These are the activations of a small network on made-up records, seen along a few directions, one row for each record.
Each row is followed by the record's values for the fields Kemug, Fopi, Timov, Vok.
Other fields move the rows too, some of them a lot.
Strong random noise was added to every row along 5 fixed directions; ignore it. To show where, here is one row again and again, with new noise each time:
[ 187,  -49, -147,   46, -345,  232,  -14,  330,  129, -143, -145, -165,
  106,   44, -264,  101, -135, -110,   98,  145,  -40,   18]
[ 119,  392,   -7,   39,  -10, -518,  -15,  257,  224,  -59, -286,   35,
   48, -108, -311,  139, -232,  102,  358, -213,   60,  -34]
[ 252,  -30, -203, -101, -285,  351,  -73,  263,  257,  -69, -305, -138,
  150,  101, -469,  -22, -202, -101,  314,  300,   75, -117]
[-370, -198,  -14,  -98, -278,  287,   21,  -12,  -53, -263,   21,  113,
   39, -134,   47,   10,   28,  210, -133,   74,  -26,   88]
[ -13,   51,  189, -100,   36, -221,  -48,    1,   97,  -71, -251,   56,
 -115,   49, -259,  -69,  111,  -44,   45,    4,  182,   56]
[-269,  -18, -149, -318, -276,  734,   75, -135,    4,  -17,  259,  247,
  171, -447, -223, -198, -333,  485,  212,   65,  -35,   26]
[  13, -200,  145,  -76,  -99,   18,  -86,   55,   83, -163, -323,  -72,
 -113,  241, -225,  -59,  244, -228, -105,  226,  178,   50]

[ -99, -420,  -23,  -43, -215,  500,    4,  -22,   -5, -188,   59,  -71,
  104,  131,   65,   -8,   73,  -96, -159,  205,    6,   38] => (Kemug g1; Fopi c2; Timov z2; Vok d3)
[ 319,  216,  -33,  187,  -14, -298,   52,  421,  -36,   15,  -35, -479,
 -276,  255,  346,  335,  293, -308, -248, -187, -186,  -29] => (Kemug g2; Fopi c2; Timov z2; Vok d2)
[-224, -251,   63, -471,  126,  145, -210, -124,  215, -127, -510,    7,
 -248,  348, -191, -225,  433,  -68,   -6,  510,  228, -261] => (Kemug g2; Fopi c1; Timov z2; Vok d1)
[-355, -279,  -35, -196,   45, -100, -237,  -39,  182, -348, -537,  -29,
   26,  357,   29,   22,  297,  -75,  -33,  451,  183, -202] => (Kemug g1; Fopi c1; Timov z2; Vok d2)
[ 272,  305, -337,  233, -488,  145,   82,  636,  116, -136,  131, -245,
  261, -318, -127,  356, -465,  202,  231, -147, -356,   30] => (Kemug g2; Fopi c1; Timov z1; Vok d1)
[-218,  -34, -183,   92, -336,  179,  139,  204, -115, -193,  180,  -37,
  186, -183,  294,  234, -215,  260,  -25,  -33, -255,   25] => (Kemug g1; Fopi c2; Timov z1; Vok d2)
[ 323,  589, -165,   -6,   54,  231,  165,  165, -108,  456,  350, -174,
  -21, -261,  131,  152, -301,  298,  273, -445, -223, -139] => (Kemug g2; Fopi c2; Timov z1; Vok d2)
[ 109,  -69,  204, -270,   36,  194,   44,  -74,  143,   58,  -68,   27,
 -164,  -91, -460, -342,   80,  -54,  155,  228,  190,  131] => (Kemug g2; Fopi c1; Timov z2; Vok d1)
[-236,  -51,   57,  -81,  292, -189,  -66, -484,   -9,   69, -154,  296,
   27,   67,  -11, -242,  -38,   96,  122,  -21,  285, -148] => (Kemug g1; Fopi c2; Timov z2; Vok d3)
[-174, -321,  -13,  221,   80, -291,  -80, -196,   -9, -142, -348,   86,
   64,  377,  160,    8,  229, -230,  -91,  183,  199,  -48] => (Kemug g1; Fopi c2; Timov z1; Vok d3)
[-360, -421,  -72, -503,   31,  658, -154, -366,  132,  -21, -480,   12,
  -84,  458,   22, -281,  409,    6,   54,  714,  328, -465] => (Kemug g2; Fopi c2; Timov z1; Vok d2)
[  71, -431,   17,  158,  -64,  327,    0, -254,  -76,   10,  108,   92,
  140,  194, -188, -182,  -91, -219,  -37,  232,  152,   59] => (Kemug g1; Fopi c1; Timov z2; Vok d3)
[-289, -191,   22,  -88, -137,  168,  -56,   97, -171, -226,  -52,  -52,
 -164,   57,  358,   59,  311,   66, -324,   79, -161,   11] => (Kemug g2; Fopi c1; Timov z1; Vok d1)
[   2,  390,    7,  147,   14, -396,  108,  258,   13,  -49,  128,  -83,
  -62,  -97,  201,  251,   45,  150,  -65, -301, -153,  -13] => (Kemug g2; Fopi c2; Timov z2; Vok d2)
[  20,   90,  374, -157,  369, -199,  -44, -184, -105,  238,   -5,  -58,
 -330,  110,  117, -137,  521,  -85, -312, -128,  132,   26] => (Kemug g2; Fopi c2; Timov z1; Vok d2)
[  56,  -14, -380,   56, -168,  189,  -59,  234,  238, -123, -205,    0,
  390,   35, -211,   57, -374,   51,  336,  215,   24, -183] => (Kemug g2; Fopi c2; Timov z2; Vok d2)
[  44, -134, -104, -155, -202,  261,  -29,  238,   76, -196, -112,  -76,
  -11,   -3, -197,  -64,   73,    7,   44,  333,   21,  -18] => (Kemug g2; Fopi c1; Timov z2; Vok d1)
[ 344,   75,  419,   10,  201, -255,   65,    5,  -89,  180,  208,  -89,
 -299,  -98, -219, -172,  252, -311, -226, -145,   25,  283] => (Kemug g1; Fopi c1; Timov z2; Vok d3)
[ 679,  190, -102, -149,   13,  202,  -45,  162,  244,  305,  -34, -161,
   -1,  -41, -644, -233, -227, -165,  413,  122,   59,  -19] => (Kemug g2; Fopi c1; Timov z2; Vok d1)
[  90,  122,  -37,  -80, -101,   -9,  -77,  254,  260, -106, -124, -124,
   -3, -122, -299,    0,  -24,   20,  117,  106,   -5,   84] => (Kemug g2; Fopi c1; Timov z2; Vok d1)
[-264,  295,  146, -221,  307, -338,   53, -193,  -54,   98,  -25,  175,
 -156, -273,  155,  -60,  117,  318,   73, -192,  105, -103] => (Kemug g2; Fopi c1; Timov z1; Vok d2)
[ -82,  594,  169,  -33,  151, -577,  139,    9,  -60,  152,  222,  142,
  -72, -376,  103,  172, -178,  341,  150, -533,  -91,   87] => (Kemug g1; Fopi c2; Timov z1; Vok d2)
[ 388,  149,  148,  162,  174, -266,    3,  -75,  -44,  255,  139,   -2,
  -20,   82, -118,  -65,  -77, -217,   -4, -254,   14,   80] => (Kemug g1; Fopi c2; Timov z1; Vok d3)
[-107, -278,   29,  -90,   28,  169,  -60,  -75,    4,  -63, -134,   25,
   48,  107, -101,  -90,   61, -155,  -66,  279,  136,  -32] => (Kemug g1; Fopi c1; Timov z2; Vok d3)
[  86,  -86,  171, -343,  -70,  644,   48, -161, -118,  227,  307,  -69,
 -129, -114, -226, -284,   50,  -57, -115,  178,   44,  125] => (Kemug g1; Fopi c2; Timov z1; Vok d2)
[ -21,  185,  -99, -186,  -36,  151,   51,  118,  174,   50,  131,   45,
  145, -314, -173,  -37, -220,  210,  301,  -25,  -71,   41] => (Kemug g1; Fopi c2; Timov z1; Vok d3)
[ -79,  169,  204, -381,  274,   41,   64, -274,   29,  198,  143,  201,
  -82, -293, -294, -330,  -50,  163,  166,  -23,  138,   97] => (Kemug g1; Fopi c2; Timov z2; Vok d2)
[  25,  123,  -92, -398,    5,  250,  -41,   82,  209,  128, -138,   -3,
 -103,  -48, -229, -158,   75,  121,  257,  184,    2, -182] => (Kemug g2; Fopi c2; Timov z1; Vok d1)
[-225, -156,  -38,  112, -190,   87,   16,  116,  -89, -226,   94,  -51,
   45,  -35,  320,  180,   78,   -7, -220,   46, -186,   17] => (Kemug g1; Fopi c1; Timov z1; Vok d3)
[  14,  194, -345,  248,  -63, -237,   33,  179,  117,    1,  -87,  124,
  297,  -39,   22,  247, -399,  149,  278,  -73,  -67, -193] => (Kemug g2; Fopi c2; Timov z1; Vok d1)
[ 127, -167, -189,  156,  -76,   19,  -55,   35,  114,  -13, -197,  -21,
  138,  276,    8,   10,  -97, -210,  166,  232,   86, -119] => (Kemug g1; Fopi c2; Timov z1; Vok d3)
[-323,   86,   26,   35,  -68, -385,   57,   68,   30, -214, -166,   52,
   56,  -20,  225,  176,  -11,  145,   17,  -28,  -28,  -42] => (Kemug g1; Fopi c2; Timov z1; Vok d2)
[ 397,  493,  -28,  -95,  197, -116,   20,  119,  124,  306,  -73, -149,
  -73,  -83, -229,  -48, -223,  -41,  354, -101,  -23, -141] => (Kemug g1; Fopi c1; Timov z2; Vok d2)
[-365, -373, -151,  -21,  -90,  342, -161, -318,   -2, -147, -178,  207,
  191,  215,   95,  -44,  -61,   99,   80,  306,  152, -247] => (Kemug g1; Fopi c1; Timov z1; Vok d3)
[-231,   -6,   79,   10, -143,  -70,  -27,  280,   -6, -246,  -94, -201,
 -255,  -12,  281,  224,  409,  -45, -302,  -20, -221,  147] => (Kemug g2; Fopi c1; Timov z1; Vok d1)
[ -30,  137, -315,  -66, -131,   19,  -58,   60,  188,  -15,  -67,  183,
  336, -282, -189,  -16, -531,  367,  490, -117,  -58, -144] => (Kemug g1; Fopi c2; Timov z1; Vok d1)
[ 215,   91,  318, -155,  213,  333,   65, -181, -217,  354,  337,  -78,
 -306,  -32,   44, -154,  276,   -2, -220, -106,  -50,   77] => (Kemug g2; Fopi c1; Timov z1; Vok d2)
[  35,  218, -258,  317, -201, -274,   81,  527, -125, -148,  115, -363,
  -18,  -92,  459,  561,  -14,   58, -215, -289, -351,  -15] => (Kemug g2; Fopi c1; Timov z2; Vok d2)
[-169, -101, -322,  134,  -62,  180,  -32, -222,   18,  -48,   83,  231,
  334,  -96,  102,  -12, -391,  266,  277,   12,  -22, -155] => (Kemug g1; Fopi c1; Timov z2; Vok d3)
[-237,   46, -117, -292,   44,  281,  -32, -202,  -15,   76,  -26,   29,
   19,  -31,   82, -139,   58,  187,  102,  175,   73, -140] => (Kemug g1; Fopi c2; Timov z1; Vok d2)
[-248,  -96, -221,  216,  -18, -308, -106,   27,  126, -212, -224,   87,
  200,  122,  115,  209, -179,   48,  134,   40,   23, -195] => (Kemug g1; Fopi c1; Timov z2; Vok d3)
[-207, -439,  133,  -54, -107,  177,  -22, -157, -121, -229,  -32,   23,
 -153,  110,  131,  -97,  386, -123, -384,  178,   47,  222] => (Kemug g2; Fopi c2; Timov z1; Vok d1)
[  48, -139,  -13,   30, -295,  308,   54,  169,  -43,  -52,  233, -146,
    6, -211,  -16,   18,  -33, -109, -121,   57, -186,  132] => (Kemug g1; Fopi c1; Timov z1; Vok d3)
[-415,    5,  238,   79,  156, -187,   59, -181, -419,   18,  223,   47,
 -225,  -19,  646,  139,  364,   79, -537, -330, -175,  164] => (Kemug g1; Fopi c2; Timov z1; Vok d2)
[-251,  -34, -186,   79, -313,  -27,   48,  206,  -15, -346,   42,   33,
  100, -264,  227,  239,  -55,  252,  -79, -113, -214,  135] => (Kemug g2; Fopi c2; Timov z1; Vok d1)

Which values does each new row have?
[ -67, -330,  168,  -82,  -58,  348,  -10, -121,  -59,  -94,   -9,  -12,
 -172,   80,  -20, -208,  237,  -60, -221,  239,   81,  165] => (Kemug g2; Fopi c1; Timov z2; Vok d1)
[ 544,  289, -174,  242,  -83, -213,  -56,  557,  147,   59,  -29, -383,
   47,   62, -109,  316, -113, -344,  213, -111, -114,   17] => (Kemug g1; Fopi c1; Timov z1; Vok d3)
[  90,  389, -189,  343, -199, -631,   35,  635,  101, -219,  -61, -325,
  137, -142,  227,  597, -226,   10,   29, -325, -365,  -52] => (Kemug g1; Fopi c1; Timov z2; Vok d2)
[-218, -320, -112, -237,  -14,  529, -133, -183,  -50,  -85, -267, -128,
  -29,  312,  241,    2,  402,   -5, -164,  397,   33, -333] => (Kemug g2; Fopi c1; Timov z1; Vok d2)
[ -39, -375,  244,  -31,  240,  189,  -28, -577, -134,  165,  171,  235,
 -110,  140, -114, -349,  170, -187, -170,  140,  242,  110] => (Kemug g1; Fopi c1; Timov z2; Vok d3)
[-212,  318, -322,   43,  -62, -172,   22,  210,  -36,  -33,  -23, -105,
   49,  -66,  410,  348,  -40,  330,   31, -222, -181, -211] => (Kemug g2; Fopi c2; Timov z1; Vok d2)
[ 426,  -19, -159,  133,   -9,  296,    4,   10,  107,  213,  118,  -52,
  123,   63, -305, -122, -293, -226,  264,  137,   33,  -66] => (Kemug g1; Fopi c1; Timov z2; Vok d3)
[-505,   18,   12, -224,  179, -251,  -27, -164,   38, -111, -403,  107,
  -28,  111,  253,   14,  290,  322,  101,   97,  207, -288] => (Kemug g2; Fopi c2; Timov z1; Vok d2)
[  11,    6,  -75,  -22,   91,  362,   62, -162, -165,  246,  124,   11,
   -1,  130,  201,   10,   11,  149,  -40,  -19,  -53, -182] => (Kemug g2; Fopi c2; Timov z1; Vok d2)
[ -69,   -7,  -39,   -4,  -83, -105,  -13,  150,   72, -115, -194, -139,
   20,  122,  159,  152,   87,  -87,  -25,  124,  -49,  -67] => (Kemug g1; Fopi c2; Timov z1; Vok d2)
[ -28,  112,   84, -464,   34,  413,   10, -105,   76,  133,   97,  204,
  -42, -433, -427, -390,  -77,  298,  259,  160,   97,    8] => (Kemug g2; Fopi c1; Timov z1; Vok d1)
[ 164, -157,  -95,  156, -380,  279,   16,  309,  -12, -224,  143, -316,
  142,  -18,   83,  185,  -78, -195, -209,  115, -275,  102] => (Kemug g1; Fopi c1; Timov z2; Vok d2)
[-298,  -90, -187,  128,  -41,  251,   70, -348, -153,   97,  312,  371,
  306, -267,  185,  -37, -371,  362,   86, -203,  -72,  -45] => (Kemug g1; Fopi c2; Timov z1; Vok d3)
[-451, -189, -335, -151, -208,  335,  -54,  -96,  159, -241, -216,  109,
  335,   58,   82,   56, -269,  346,  189,  328,   32, -341] => (Kemug g1; Fopi c2; Timov z2; Vok d2)
[-210,  226,  225, -154,  219, -270,   43, -331,   27,   61,  116,  393,
  -87, -267,  -50, -141,    9,  300,   22, -234,  106,  132] => (Kemug g2; Fopi c2; Timov z1; Vok d1)
[ 587,  181,  152, -131,  232,  154,   35,  -10,  119,  387,  109, -126,
 -173,   72, -468, -257,  -32, -392,  187,    5,  162,   83] => (Kemug g1; Fopi c2; Timov z2; Vok d3)
[-204, -342,   30,  -18,  -32, -383, -172,   91,   93, -450, -578,  -14,
  -51,  367,   44,   41,  375, -161, -146,  290,  131, -130] => (Kemug g2; Fopi c1; Timov z2; Vok d1)
[ 576,   81,   39,   41,  187, -108,  -96,  212,   40,  255, -248, -397,
 -206,  457, -141,   75,  287, -484,  -88,  107,  113, -108] => (Kemug g2; Fopi c2; Timov z1; Vok d2)
[  30,  276,  352, -518,  493,  154,    8, -508,   -9,  449,  195,  264,
 -267, -243, -270, -444,  145,  214,   86,  -28,  256,   -3] => (Kemug g2; Fopi c2; Timov z1; Vok d2)
[  27, -627,  -18,  252, -210,  598,   26, -142, -250,  -20,  359,  -56,
   45,  149,   85,  -79,   72, -337, -450,  262,  -35,  217] => (Kemug g1; Fopi c1; Timov z2; Vok d3)
[ 234, -176,  125, -114,  -48,  290,  -76,   13,   44,   73,   11,  -67,
 -111,  197, -244, -177,  131, -199,  -46,  268,   83,  -20] => (Kemug g2; Fopi c1; Timov z1; Vok d1)
[-189,   10,   32,  -40,  -97,  280,   67,  -60, -262,   55,  430,  -48,
  -42, -182,  291,    0,  105,  142, -284, -122, -167,  205] => (Kemug g1; Fopi c2; Timov z1; Vok d2)
